These are the activations of a small neural network, seen along a few directions. Each row is one input.
In each table, some parts of the input vary, and every possible input appears once, in random order.
A made-up example of a description, with smaller parts first: line(4) and (point or line(11) or (values(2) and ring(8))).
Shared parts are said once, and a part with two or three values counts as separate values.

Other details of the inputs vary at random and push rows far along two fixed directions, the same in every table; ignore that.

A family of inputs:
r1: [  4   4  -4  -2   1 -10   1  12   1  10 -17   7]
r2: [  1   0  -4   2  -7 -10  14  16   6  -1  -5  10]
r3: [-17  29 -17   6  -9 -25  -6  -1   5  12   2 -18]
r4: [  7 -18  29  -8  15  22   4  15  -3 -15 -14  -1]
r5: [  6  -3   2   4 -10   4   1   2  20  18 -10  28]
r6: [-20  21 -21  17 -16 -18   7   7  -6  -1  12  -8]
r7: [ 34 -21   5 -15 -12   5   8 -14  26  10  -3  33]
r8: [  3  15   5  -4   3 -11   1   8   4  15  -9 -13]
r9: [ 10 -36   6   2   2  24   7   5  21 -17 -15  23]
r10: [-26  10  -9 -19  46  -5  24  16 -27  -4  12 -23]
r11: [ 11 -21   5  -5  13  19  -3   2  23  -9 -21   1]
r12: [ -4   7   7   7 -13  -1  -6  -3  12  26  -1  16]
r13: [ 25   5  19 -16  23  -1  18  41 -27  -5 -21 -15]
r14: [ 11 -32  -1  -3 -15  20 -13 -40  30  -5   6  26]
r15: [ 11 -11  11   2  24  16  15  31   3 -16 -24   0]
r16: [-12  26 -10  10  -1 -15  -8   9 -17  16  -1 -19]
r17: [-16  20  -7   9 -12 -18 -15  -8  -5  24   1  -3]
r18: [ -6  17 -15   3  -8 -22   5   7 -22  -5  10 -13]
r19: [ 32 -11  20 -17   0   8   5  -2  16  18 -11  17]
r20: [ -7  13  -4   8 -25  -6 -11 -19  -3  13  32  12]
r21: [ -2 -13  10   0  13  14 -11   5  -1  -5 -19  -5]
r22: [-11   8  -1  10   9   1  -9   2 -11   1  -8 -14]
r23: [13  0  2 -2 -2 -3 20 23 -8 -8  2  3]
r24: [ 22 -10  -7  -4   7  -2  16  23  -3  -5 -18   9]
r25: [  8  -2  22   0  31  11  18  43 -13 -16 -24 -21]
r26: [ 12 -24  27 -13  11  19   6  15  -5 -25  -3   2]
r27: [-29  -5 -12  23 -23  14 -27 -35  26   9   9  20]
r28: [-10  25 -21  10 -10 -13  -8  -8   8  15   6 -11]
r29: [ 12   3   4 -10 -16 -10  -6 -19   7  12  17   9]
r30: [ 21  -1  24 -14  30   8  16  28 -13 -19 -18 -26]
r31: [-15  21 -22  14 -12 -13 -11  -5  -4  15   2  -1]
r32: [-30   1 -17  17 -12   2 -26 -25   7   1   1   0]
r33: [ -5  31  -3   1  -4 -16  -3   1 -13  10  12 -27]
r34: [  1  -1  11   4 -26   7 -11 -25  17  30  11  34]
r35: [ -9 -10  -3  -1   1  -2  -3   0 -12 -25  -1 -10]
r36: [ 17   5   1  -8  -9  -5  -1 -10   0   7  17   1]
r37: [ 30 -13  -7  -7   2   4  17  10  17   1 -14  12]
r38: [ -9  -2  -3  10  -9   3   2  -6  -3 -16  12   3]
r39: [  9  -6  -2  -3   4   1   7  -4   2 -18   2  -8]
r40: [-12  20  -4  -3 -14 -26  -9  -5 -22   4  20  -9]
r41: [-10  -9   8   3  -5  11 -21 -21  -2   1   1   2]
r42: [-16  22   2   2 -18 -22  -2   1 -15   3  26  -7]
r43: [-28  -5  -1  23 -21  17 -29 -37  20  15  11  14]
r44: [-23   3 -20  23 -19   0  -9 -21  10  -4  15   8]
r45: [22 -4 19 -5  1 15  9 12  2 12 -6 17]
r46: [ 33  -7  10  -7  10  13   5   8  16  19 -18   9]
r47: [ 13 -17   6  -2  -4  12 -12 -23  -1  -3   9  20]
r48: [-16   5   1  -2  -4  -8 -13 -15 -10 -18  19 -27]
r49: [  8   2   8   1  18   8   0   8   4  -2 -14 -17]
r50: [ 35 -22   9 -11  -9  14  -3 -15   6  14   3  38]
r51: [ -3 -19  -7   0   6   6  -1   5   1 -22 -14  -1]
r52: [ 17  -5   4   3   4  12  12  19  11   9 -16  18]
r53: [ -9  14 -12  -2 -14 -26   1   1 -15  -1   9  -5]
r54: [-27  25 -16  12  14 -17  -3  18 -24 -17  -7 -37]
r55: [ 12 -10   0  -4  27  -1  22  38 -18 -33 -26 -17]
r56: [ 27 -10   2 -15   9  -7  22  23  12  -5 -21   3]
r57: [  6  -5  -5   6   7   9  -4  -6  18   0 -10  -1]
r58: [ 12   3  13 -12  20  -4  11  18 -19 -26   3 -30]
r59: [-16   7  -8 -25  26 -12  23   6 -12  23  14   4]
r60: [ 23 -21  -4  -7  -6   1   8   2  15   7 -17  33]
r61: [ 29 -20  18 -12  -7  12  -4 -12  12  25 -12  38]
r62: [-16  -5  -1   2 -12   1 -24 -27  -8  -8  20   0]
r63: [-25  12  -2   9   3  -2 -16  -8   1  -3   0 -32]
r64: [-22  12   1  17 -16   6 -18 -26   0   8  19   3]
r65: [-18  16  -3  12  -6  -4 -19 -20 -14   3  12  -9]
r66: [  7  -5   4  -4 -14  -5  11   4   5   1   4  19]
r67: [-30  28 -19 -17  32 -21  25  19 -32  13  22 -26]
r68: [  7  18  -7  -8   6 -21  20  26 -19 -16   2 -32]
r69: [ 18 -14  -3  -3  15   7  15  12  10 -20 -16  -5]
r70: [-13 -34  -7 -17  16  29  -1 -41  20  24  17  38]
r71: [-10   5   8  -3   3   3 -12  -9  -3  -8   3 -23]
r72: [ 7  4  7  8 -3  9  1  7  7 20 -5 12]
r73: [-29   9 -21  10  -7 -12  -8 -10   3 -19   8 -29]
r74: [-14 -16  -1   8 -16  10  -8 -19   9 -14  12  12]
r75: [-20  15   3   9  -4  -9  -3   1 -21 -16  24 -20]
r76: [  8 -14  -4   2  -2   5  -1 -10  -3 -13   1  11]
Description of these inputs: line(4) and (point or (values(3) and ring(6))).
Q: The inputs of r72 and r43 match in every part but the line(4) part. If r16 is changed in the same way as r72 into r43, which row does it become?
A: r21
Q: Start at r7 and move only the line(4) part, one step at a time. The first step leads to r68. Which rows follow, in order?
A: r39, r14
Q: Start at r49 and move only the ring(6) part, one step at a time. The first step leads to r57. Which rows follow, in order?
A: r69, r39, r58, r30
Q: Start at r9 and move only the line(4) part, one step at a time. The first step leads to r44. Which rows follow, in order?
A: r6, r2
Q: Change only the values(3) part in r1. List by row number the other rows that result.
A: r3, r5
Q: Change only the values(3) part in r26. List by row number the other rows that result.
A: r48, r62

A family of inputs:
r77: [ 23 -17  27 -17  24  11  23  26  -6 -12 -13  -3]
r78: [-29   1 -12  10 -14  -2 -20 -25   2  -5  13  -2]
r79: [ 45 -35   9  -5 -23   8   4 -10  26   0  -4  44]
r80: [ 23 -14  10  -7  12  13   8  17   8  -3 -24   5]
r81: [ 23 -10   8 -17  21   4  16  16  -5   1 -13   7]
r82: [-17   9 -22  17 -24  -4 -16 -35  21  23  16  21]
r83: [-19  18  -8   3 -16 -13 -12 -20  -4  18  18   3]
r84: [-16  26  -7   9   4 -16   6  26 -22  -4   0 -24]
r85: [ 17 -14  13 -16  19  11  16  19  -3  -8  -7  -3]
r86: [ 29 -15  16 -11  19   9  21  33   3  -1 -31   2]
r87: [-19  16  -8  14 -18  -7 -20 -16   4   9  12  -2]
r88: [-11  26  -4  -3   7 -22   2  14 -25   2   8 -28]
r89: [ 21 -38   2   1  -8  34 -18 -43  36   9   0  43]
r90: [-23  19  -4  -1  10 -18   7   9 -23 -13  14 -28]
r91: [-26  17  -2   6  12 -10   1  22 -28 -29  -1 -44]
r92: [-21  11 -18  18 -24   1 -19 -34  16  14  11   9]
Q: What do these inputs look like to the network?
A: point or (values(3) and ring(5))

A family of inputs:
r93: [  5 -14   3   4  13  14   7  19   2 -18 -10  -2]
r94: [-12   5  -6  -7  13 -11  14  13 -23   0   0 -13]
r95: [-26  18  -2  -7   6 -20   0   8 -21   0  16 -27]
r96: [  8  -2   0   3  11  -8  10  27  -9 -17 -18  -8]
r97: [ -7   8  -6   9   8   9  -8   4  12  24 -20   1]
r98: [  9  19   3  -4  -2 -11  10  20 -17   0   0  -5]
r99: [ 12  13  17 -15  14 -14  21  43 -14 -12  -7 -25]
r100: [ 13 -18  -2   1   2  17  -1  -5  16 -11  -7   5]
r101: [ 15 -17  10 -21  25   6  21  25  -3  -4 -15   8]
r102: [ 17 -17   9 -13   3  13   0  -6   1  12   0  24]
r103: [ 9 10 -9  2 -4 -8  8  5  2  4  7 -1]
r104: [ 23 -16  20 -18  20  21   9   6  -3 -11 -12  11]
r105: [-15   1 -15   9 -10   2 -13 -43  14  10  20   8]
r106: [  9   1   2   1 -12  -5  -9  -9   3  -4  -4  -5]
r107: [-33  17 -10   8   0 -13   1  15 -14 -21   3 -33]
r108: [ -1  -4   3   8  -8   8  -7 -10  -1  -5   4  -9]
r109: [ -2   4   2  -9   5  -6  -2   2 -14   5   9  -7]
r110: [  5 -14 -15  -3  -8   7  -8 -31  18  20  13  24]
r111: [-25  17 -13  14 -10 -23  -2   6  -7 -10   1 -18]
r112: [-25   9 -13  14  -3  -4  -5 -18  -4   0  17  -2]
r113: [  9  -3  -1   9 -18   1 -16 -16   6   3  -1  13]
r114: [  0   1   7  11  -3  16 -20 -20  24  38 -11  15]
r115: [ 13 -25  11  -1  -7  21 -13  -9  17  -2  -1  20]
r116: [-11  32  -4   2 -11 -25   6   7 -17   2  14 -26]
r117: [-26  12   2   5  -2  -9 -10 -13  -8  -1  18 -13]
r118: [-16  30 -16  11  -4 -24  15  15 -20   1  12 -22]
r119: [ 14 -27  12 -13  12  25   9  -1  17  -3 -15  28]
r120: [-10   5 -22  14 -25 -10 -19 -34  17   8   9  11]
r121: [-11   1  -6   8 -18   6 -25 -47  14  14  27  15]
r122: [ 26  -9   9 -17  10   3  25  29   5  -2 -16  10]
r123: [ 22 -16  22  -9   7   4   8  26   0 -14 -26   6]
r124: [ 11 -19  11   5  -6  20  -8  -7   8  -4  -7  17]
Q: What do these inputs look like to the network?
A: values(2) and (point or (values(3) and ring(5)))
Q: The inputs of r116 and r103 match in every part but the values(2) part. If r114 is changed in the same way as r116 into r103, which row does it become?
A: r97
Q: Change only the values(2) part in r117. List by row number the other rows that result.
A: r119
Q: Change only the values(3) part in r93. List by row number the other rows that result.
A: r100, r107

A family of inputs:
r125: [  6 -10   2  -4   6   8   1  -6  -1   1   3  11]
r126: [  1   9   4  -5   5  -6  14  16  -1   0  -1 -10]
r127: [ 25  -7  21 -15  27   4  27  45 -11 -10 -21  -4]
r128: [ 17 -12   6  -9   0   9   3  -2   2   7   0  20]
r129: [  0 -12  -1  -4  -3   5  -1 -12   3   4   8   9]
r130: [ -7  11  -4   8 -11 -10  -3   0   4  -1   0  -4]
r131: [ 6 -1 -5  5 -5  1  0 -6 14  5 -7 12]
r132: [14 -3  0 -4  1  3  6  0  7  8 -5 13]
r133: [  7 -17  -1  -1   0  14  -5  -9  10  -5  -1  11]
r134: [-10   4  -6  12  -4  -5 -10  -7   2   2   2  -5]
r135: [ -8  14  -7  11  -7 -12   0  11 -12  -4  -3 -16]
r136: [ -2  -9  -1   4  -4   7  -6 -11   4  -8   4   5]
r137: [-13   4  -2   5  -1   4 -12  -9  -6  -5   3  -8]
r138: [ -6   6  -2  -6  -9 -10  -2  -6  -6   4  10   1]
r139: [-14  13   1  -1   9  -8   2   4 -13  -5   8 -21]
r140: [-2  7  1 -4 -2 -3 -6 -8 -2 12  9 -1]
r141: [-15  11  -3   6   3 -10  -3  12  -7  -8  -2 -21]
r142: [  3  -9  -3   4  -4  11  -3 -11  13   2  -6  10]
Q: What do these inputs look like to the network?
A: values(3) and ring(6)
Q: Change only the values(3) part in r136. List by row number the other rows that result.
A: r133, r137
